These are the activations of a small neural network, seen along a few directions. Each row is one input.
In each table, some parts of the input vary, and every possible input appears once, in random order.
A made-up example of a description, with smaller parts first: ring(5) and (point or (values(2) and line(4)) or ring(9)).
Shared parts are said once, and a part with two or three values counts as separate values.

Other details of the inputs vary at random and push rows far along three fixed directions, the same in every table; ignore that.

Rows:
r1: [ 15 -17 -28 -34  -8  76 -72 -43  40 -21  -1  67  19 -23]
r2: [-25  -8  39  58 -11  22  21 -16  87 -29  27 -52  30 -49]
r3: [ 17 -26 -20   3  37  52 -36 -18  35 -22  37  40  38 -28]
r4: [-29  43  -1  -6 -47  26 -13 -33 -18 -12 -53  11  19  -3]
r5: [ -1 -46 -28 -11  30  46 -30  18  33 -15  36  31 -17  21]
r6: [ 27 -16 -13  -7  37  24 -20  18  11 -26  16  41  13  -6]
r7: [ 38  10 -50 -33 -27 -21  35   5 -15  54 -30  40  21  12]
r8: [  3 -17   6  25  19 -28   1  21   0   7  27 -29 -19  12]
r9: [ -3  45 -16 -10 -57 -32  77 -16 -77  44 -34   3  -7 -30]
r10: [ -9  55   7  53 -69   4  -7 -77 -15 -38   2 -26  72 -52]
r11: [ -6  87  -6   7 -61   4 -16 -51 -89 -23 -55  15  47  -9]
r12: [-12 -27  14  53  -8 -58  34   8  23  -6  48 -76 -19  13]
r13: [ -6  13  52  62 -22 -19  23 -18  35 -17  18 -75  19 -42]
r14: [ -1 -31  20 -30  27  11  -3  36  35  -3  -2  27 -19   8]
r15: [ 10  35 -49 -44  22 -49  72  16 -47  73 -48  48 -55  69]
r16: [ -7 -69  49  52  40 -39  47  53  69  -9  96 -75 -25  -1]
r17: [-14  56  13   5 -40  11 -20 -37 -25   2 -55   3  29 -23]
r18: [  8   6  19  23   8 -53  16  44 -23   0   4 -34 -31  22]
r19: [-37 -37  12   6  24   3  23  14  42  13  19 -50 -18   9]
r20: [ -7  20  -4 -20 -28 -41   3  -2 -34  11 -60   2 -21  34]
r21: [-23  28  32  39 -40 -46  31 -20 -26   2 -17 -74   1   4]
r22: [ -5 -52 -27 -26  49  42 -33  31  29   2  46  17 -31  20]
r23: [-11  11 -20   2  -5  94 -47 -54  20 -34  30  28  60 -52]
r24: [ 28 -21  15 -25  47 -61  23  64 -41   5   6  12 -30  42]
r25: [ 19 -32 -18 -31  35  61 -62 -10  37  -1   8  55   5 -16]
r26: [ 19   7  33 -31   8 -36  -4  32 -36  12 -25   7 -28  17]
r27: [ 11 -15 -28 -81  41   7 -42  35 -50  32 -40  44 -52  51]
Each input here is: values(3) or (line(4) and line(6)).

Rows:
r28: [  9  24 -16 -66  12  -8 -39  31 -70  13 -70  59 -42  53]
r29: [-11 -59  19  15  37  19  10  21  75  -9  50 -23 -11  -9]
r30: [ -4  63  21   2 -50 -35  -5 -16 -62   6 -55 -18   7  -1]
r31: [ 23  47 -11 -46 -21   2 -43  -2 -71   5 -57  58   1   7]
r32: [ -8  -1 -21  17 -17  70 -10 -49  39 -15  40  16  44 -52]
r33: [-10 -70  13  10  53   8  15  33  73  -4  49 -25 -26   9]
r34: [ 10   2  10  -4  14 -80  26  41 -53  21 -21 -31 -39  48]
r35: [  3  12   2 -22   5 -62   4  34 -59  21 -46 -12 -43  56]
r36: [ -2 -17   4  -7  22 -60  17  39 -25  16 -18 -30 -45  55]
r37: [ 16 -74 -23   0  53 -16  52  36  60  23  48   3 -22  20]
r38: [  3  20 -26 -27 -17  67 -15 -32  22   1 -20  69  28 -29]
r39: [ 14   5 -21 -21   8  60 -56 -15  -1 -26   5  62  23 -16]
r40: [  1  -6  -6  41 -14  41  28 -40  61 -15  52   1  54 -59]
r41: [  0  59   7   1 -39 -28 -15 -17 -68  -3 -47  -4   8   7]
r42: [ 14 -30 -25 -19  36  51 -43   6  22 -24  27  51   6   1]
r43: [  3  -6 -25 -41  15 -62  31  39 -57  51 -42  -2 -60  67]
r44: [ -28   16   50   74  -38  -47   45  -23   19   -8   20 -106   19  -26]
r45: [ 10 -80 -24  -7  54  -8  48  37  72  26  42   5 -29  23]
r46: [  5  25  -4   8 -21  72 -50 -45  15 -36  16  38  55 -54]
r47: [ -16   27   55   86  -37  -54   53  -19   -1  -16   38 -104   32  -39]
r48: [-34  26  17  36 -38 -14  44 -30   4  12   0 -61   8 -18]
r49: [-13 -24  -1  29   5 -46  58   7  11  24  28 -61 -18  14]
r50: [-13  40  18  35 -38 -17  -1 -30 -23 -16 -10 -39  25 -14]
r51: [ -2 -29 -20 -38  33  64 -50   7  33 -16   0  58  -9  10]
r52: [  1  71   2 -19 -63  55 -61 -55 -32 -17 -51  48  46 -46]
r53: [ 40 -48 -29 -62  67   4 -29  62 -16   9   7  73 -41  40]
r54: [ -3  53  24  23 -48 -20  -2 -27 -38  -9 -22 -26  27 -23]
r55: [ -7 -44  12   3  25  44 -11   6  69 -14  38   3   2 -25]
The inputs of r28 and r41 match in every part but one. If r55 is changed in the same way as r28 into r41, which row does it become? -> r31
Describe the family of inputs behind these rows. -> line(4) and (values(2) or line(5))
Which other rows does r45 become when the values(2) part takes its other values? List them by row number. -> r43
A walk changes only the line(5) part. It starts at r42 and steps to r39. List the rest of the walk in order. -> r46, r47, r53

Rows:
r56: [ 10  36  -5 -12 -20  17 -28 -18 -34 -10 -23  33  22 -16]
r57: [-14  42   7 -12 -33  -1 -12 -17 -30   6 -48   1   0   2]
r58: [-25  -1   6  35 -24  -3  47 -27  38  11  18 -47  15 -21]
r59: [  5   9   9  15  -7   1 -12  -8  -5 -15   9  -6  17 -15]
r60: [ 11  26  -4  -8 -14 -11  -1  -5 -34   5 -20  15   8  -1]
r61: [ 20  35 -10 -35  -7  21 -63  -3 -56 -19 -37  58  10   5]
r62: [-30  42  50  45 -42 -59  27 -12 -28   0 -23 -90  -3   0]
r63: [ -9  27  27   5 -12 -43  -9  12 -49  -3 -31 -34 -17  23]
r64: [ -7 -23  -2  -1  12 -23  32  17  14  19   0 -18 -24  20]
r65: [ 19  24 -31 -38  -8  23 -21 -11 -32   8 -32  67  10   1]
r66: [-11  17   6   5 -23  68 -52 -41  29 -31   2  19  37 -41]
r67: [ 12 -24  -8  16  17 -16  37  11  19   7  34  -8   2  -3]
r68: [-22  26  -3   5 -41  70 -24 -57  37 -13 -11  18  39 -46]
r69: [  0 -51 -10   0  33   3  25  18  49  10  35  -3 -16   7]
r70: [-20  -5  37  23   6 -48  10  22  -8  -3  -3 -66 -29  25]
r71: [ 20 -41 -40 -35  43 -11  26  33   3  32   7  37 -32  36]
r72: [  0 -19   6   4  15 -33  27  23   3  12   9 -23 -21  19]
r73: [ 22  -1 -31 -21  12 -36  38  22 -37  32 -10  22 -19  28]
r74: [-19  14  33  53 -28  -9  22 -26  20 -16  24 -60  26 -36]
r75: [  3 -37 -18 -26  27  50 -26   5  47  -4  14  39  -4  -2]
r76: [ 27 -34 -18 -22  44  -2  -5  36  -2   3  21  34 -17  18]
r77: [  2 -39   1   2  28  26 -18  10  42 -15  35   4  -3  -5]
r78: [ 33   2 -28 -44  23 -18  -9  32 -50  16 -22  56 -19  32]
r79: [-10  32   6 -24 -17  -5 -20  -1 -38   6 -49   9 -13  15]
r80: [  8  18   6  23 -16  21 -20 -23   0 -25  20   4  37 -35]
r81: [-11  22  21   8 -15 -43  17  10 -33   9 -26 -37 -16  16]
r82: [-13 -13 -13  21 -16  49  17 -41  60  -2  33  -1  33 -42]
r83: [ 13 -37  10  21  35  -9  -3  24  22 -21  51 -16   1   0]
r84: [  5 -60   3  -2  50  20 -24  29  47 -20  45   4 -17  10]
r85: [-20  12  -8  -2 -20   0  24 -18   4  23 -22 -11  -6   3]
Describe the family of inputs behind these rows. -> line(5) and line(6)
A walk changes only the line(6) part. It starts at r84 and steps to r77. List the rest of the walk in order. -> r74, r72, r69, r82
Which other rows does r69 become when the line(5) part takes its other values? List them by row number. -> r64, r65, r67, r68
Which other rows does r81 become when the line(5) part takes its other values? List them by row number. -> r56, r74, r76, r79
